X = [131 130 138 124 135 136 110 131 135 156 151 142 129 126 110 127]
X[0] => 131
X[-2] => 110
X[-12] => 135
X[-8] => 135
X[9] => 156

B =
[[133 128 132 119 112 120 129 134 124 121 153]
 [135 141 132 131 124 106 121 133 121 117 139]
 [132 125 131 119 128 136 127 139 126 131 119]
 [133 126 140 140 133 121 120 134 124 118 125]
 [128 124 122 134 125 126 135 112 125 133 132]
 [121 114 138 132 133 138 131 130 136 124 130]
 [130 122 128 128 130 137 130 126 126 138 119]
 [131 120 139 142 131 125 128 121 124 124 129]
 [134 115 138 121 119 133 133 131 125 128 132]]
B[0,0]: 133
B[5,6]: 131
B[5,5]: 138
B[3,2]: 140
B[:, 5]: [120, 106, 136, 121, 126, 138, 137, 125, 133]
B[2,8]: 126
B[2,0]: 132
B[:, 1]: [128, 141, 125, 126, 124, 114, 122, 120, 115]
B[:, 3]: [119, 131, 119, 140, 134, 132, 128, 142, 121]
B[4,10]: 132
B[4,7]: 112
B[8]: [134, 115, 138, 121, 119, 133, 133, 131, 125, 128, 132]
B[7,6]: 128
B[8,8]: 125
B[:, 7]: [134, 133, 139, 134, 112, 130, 126, 121, 131]
B[0,6]: 129
B[4,5]: 126
B[5,7]: 130
B[1,8]: 121
B[0,8]: 124
B[7,0]: 131
B[:, 8]: [124, 121, 126, 124, 125, 136, 126, 124, 125]
B[5,4]: 133
B[1,5]: 106
B[3,6]: 120
B[:, 10]: [153, 139, 119, 125, 132, 130, 119, 129, 132]
B[8,4]: 119
B[4,2]: 122
B[4,3]: 134
B[7,1]: 120
B[:, 2]: [132, 132, 131, 140, 122, 138, 128, 139, 138]
B[1,6]: 121
B[5,9]: 124

W = 124	129	125	118	100
W[0] => 124
W[-2] => 118
W[-1] => 100
W[2] => 125

grid =
[[125 127 129 125 128 133 127 127 128 124 126 130 133 126 129]
 [135 129 123 135 129 116 133 130 132 134 134 121 119 134 121]
 [141 123 118 138 131 107 137 126 140 140 141 113 115 139 117]
 [124 133 131 123 128 128 127 129 129 130 127 125 127 125 125]
 [140 131 118 134 126 122 143 132 132 132 141 122 115 135 112]
 [132 128 123 131 128 122 132 127 129 131 132 123 124 129 126]
 [139 129 119 137 130 110 137 130 134 137 139 116 114 137 118]
 [133 131 128 132 126 126 133 129 132 128 132 132 127 125 128]
 [135 129 122 135 128 116 133 131 132 132 134 118 119 133 123]
 [127 128 129 128 128 129 127 128 127 127 127 129 129 128 128]
 [124 127 126 128 128 128 121 125 128 125 125 130 134 123 132]
 [134 129 124 132 129 119 132 129 131 132 133 122 121 132 123]
 [132 128 125 133 129 120 129 128 129 131 131 123 123 129 125]]
Rows and columns are counted from 0.
row 0 col 0 => 125
row 12 col 0 => 132
row 10 col 6 => 121
row 8 col 0 => 135
row 1 col 13 => 134
row 2 col 9 => 140
row 8 col 12 => 119
row 8 col 10 => 134
row 4 col 3 => 134
row 12 col 2 => 125
row 6 col 0 => 139
row 2 col 13 => 139
row 9 col 6 => 127
row 0 col 10 => 126
row 8 col 14 => 123
row 5 col 1 => 128
row 2 col 8 => 140
row 7 col 0 => 133
row 10 col 12 => 134
row 4 col 11 => 122
row 7 col 7 => 129
row 12 col 8 => 129
row 0 col 14 => 129
row 12 col 7 => 128
row 6 col 2 => 119
row 5 col 3 => 131
row 9 col 8 => 127
row 9 col 0 => 127
row 8 col 9 => 132
row 12 col 5 => 120
row 2 col 10 => 141
row 12 col 11 => 123
row 3 col 9 => 130
row 10 col 14 => 132
row 1 col 7 => 130
row 12 col 4 => 129

data = [143 116 130 122 105 121]
data[0]	143
data[1]	116
